A small network was shown many inputs. Here are its activations along a few directions, one row for each input.
In each table, some parts of the input vary, and every possible input appears once, in random order.
A made-up example of a description, with smaller parts first: one of 8 places around a ring, together with either a single point or one of 11 places around a ring or (one of 2 separate values, together with one of 6 places along a line).
Shared parts are said once, and a part with two or three values counts as separate values.

Other details of the inputs vary at random and push rows far along two fixed directions, the same in every table; ignore that.

A family of inputs:
row 1: [  4  72 -78  24 -17  21   8 -14   3  -3 -29]
row 2: [  6 -32  59  -7  34  14  -5  60 -10 -68 -40]
row 3: [-11  74 -26  43  12  33   8 -42 -14 -60 -59]
row 4: [-55   9 -13   0 -66 -16  45 -42  28 118  43]
row 5: [-30  70 -15  36  -9  11   7 -52 -20 -19 -26]
row 6: [ -4 -49  59 -42 -10 -38 -16   9 -26  49  78]
row 7: [ 29 -22  32  -3  45  35  -1  68   7 -89 -59]
row 8: [ 62 -60  -7 -15  46  18 -35  87  11 -59 -42]
row 9: [ 46 -50  18 -14  40  26   2 103  16 -78 -49]
row 10: [  3  38 -34  40  31  11  -5 -58  11 -48 -46]
row 11: [-25  33 -12  -6 -45 -52  54 -45  16  86  75]
row 12: [ -1  61 -26  42  13  33  17 -27   8 -56 -52]
row 13: [-23  -1  45  -2 -19 -19   2  10 -29  13  28]
row 14: [ 46 -29  -7  -9  45  32 -37  45   4 -62 -41]
row 15: [   7   70  -90   65   24    7    5 -100   35  -41  -55]
row 16: [ 12  19 -53 -13 -27 -17  -7 -23  -8  62  45]
row 17: [ 11 -44  49 -26  27  10 -45  37 -29 -45  -2]
row 18: [  15 -102   35  -28   30   38  -33   77   25  -32  -50]
row 19: [-10   8   2 -31 -38 -40   7 -50 -12  94 103]
row 20: [ 16 -58  42  -4  44  -8 -38  42  -2 -63 -29]
row 21: [ 22 -54  19 -51  -8 -36  -2  33   4  61  76]
row 22: [-15  52 -25  -8 -48 -17  36 -31  -5  66  47]
row 23: [-29  22  -1  -1 -31 -43  46 -43   7  63  62]
row 24: [-16 -29  51 -15 -18 -35  13  27 -10  17  34]
row 25: [ 22  -4 -19  -8 -10  -7  17  51   8  14   6]
row 26: [ -7   6  29 -28 -23  -2  23  16 -14  19  36]
row 27: [ 21 -78  73 -38  36 -14 -32  58 -14 -34   9]
row 28: [  4  36 -60  14 -31 -25  35  -6  23  50  20]
row 29: [  5 105 -89  73  18  48  11 -51  19 -71 -94]
row 30: [ -8 -32  51 -18  -5 -28 -27   5 -27  21  43]
row 31: [ 21 -15  12 -18   4  -2  17  54   9   0   5]
row 32: [ 11  75 -86  37   4  17 -10 -73   6 -10 -30]
row 33: [ 19 -39  -3 -31  -6 -41   5  14  17  55  66]
row 34: [  5 -75  49 -17  26  68 -11 102  14 -61 -88]
row 35: [ 16 -62  41 -29  28 -19 -10  31   3  -7  25]
row 36: [ 40 -68  43 -30  50  13 -26  66   6 -56 -12]
row 37: [  1  87 -94  50 -14  21  19 -34  13 -10 -40]
row 38: [ 13   3 -58  -8 -30 -48  13 -25  20  84  65]
row 39: [  6 -90  39 -34  12  33 -29  56  16  -3 -33]
row 40: [-20 -40  15 -29 -27  23 -16  -2  -6  51  11]
row 41: [-17 -73  36 -47 -32   0 -14  19   0  82  49]
row 42: [-27  -5  10 -15 -30 -67  12 -57   2  91  95]
row 43: [ -9  33 -27   3 -24 -28  12 -74   2  64  61]
row 44: [  9 -59  58 -20  28 -12 -37  44 -18 -33  -2]
row 45: [-35  40  17  17 -32 -13   6 -28 -30  16  15]
row 46: [ -24   48  -44   58    5   80   -2  -29   18  -56 -123]
row 47: [-31  71 -14  48  -6   2  16 -60 -12 -19 -25]
row 48: [-24  22   1 -18 -34 -38   9 -69 -19  80  87]
row 49: [ 10 -70  76 -38  17  -3 -52  61 -42 -33  13]
row 50: [  3 -49  52 -47  -8 -34  -6   9 -18  49  83]
row 51: [-18  68 -38  68  23  19  17 -53  15 -77 -83]
row 52: [-38  25  18  11 -32 -37  21 -32 -12  39  32]
row 53: [  26   75 -122   68   25   41  -23  -56   18  -59  -84]
row 54: [-39  44 -31  32 -25  56   9 -37   3   4 -67]
row 55: [ 14 -27  46  -8  38  20   5  59  -2 -69 -36]
row 56: [-11  46  -3  26   2   8  20 -27  -7 -24 -20]
Each input here is: one of 2 separate values, together with one of 4 places along a line, together with either a single point or one of 6 places along a line.
Question: Changing only the place on the line of 4 turns row 1 into row 28. The same change can be made to row 48. Which row results?
Answer: row 35
Question: Start at row 54 and move only the place on the line of 4, one step at a time. The first step leads to row 46. Which rows follow, in order?
Answer: row 34, row 4
Question: Change only the place on the line of 4 in row 12. List by row number the other rows that result.
Answer: row 7, row 11, row 26
Question: Change only the choice among 2 separate values in row 9. List by row number the other rows that result.
Answer: row 33

A family of inputs:
row 57: [ -13   25    5   48   40   46  -16  -16    4  -99 -102]
row 58: [  3 -28 -17 -22 -23 -27  14  -1  22  72  58]
row 59: [ 19 -94  89 -51  26  -9 -52  67 -39 -28  36]
row 60: [ -6 -17  20  13  28  -6 -34  -7 -20 -34 -24]
row 61: [  3  -2 -45 -16 -31 -37  14 -42  17  93  72]
row 62: [-33 105 -85  45 -58   8  43 -80  20  88  10]
row 63: [ 55  -3 -57   9  57  47 -50  17  16 -88 -81]
row 64: [ 24 -76  38 -55 -10 -10  10  83  22  31  31]
row 65: [   2  111 -115   53   -5  -21   35  -81   19   -5   -9]
row 66: [ -14   31   13   30   25   72  -16   23  -16 -107 -110]
row 67: [-41   8  48  -9 -43 -15  33 -25 -21  74  63]
row 68: [ 10 -35  14 -33 -24  -7  18  58  12  48  20]
row 69: [ 14 -34  81 -27  14 -37   1  57 -34 -40  38]
row 70: [-21   8  12  17   4  -5   0 -53  -3  -3  -1]
Question: Changing only one part turns row 62 into row 66. The same change can be made to row 58. Which row results?
Answer: row 70
Question: What do these inputs look like to the network?
Answer: one of 2 separate values, together with either a single point or one of 6 places along a line
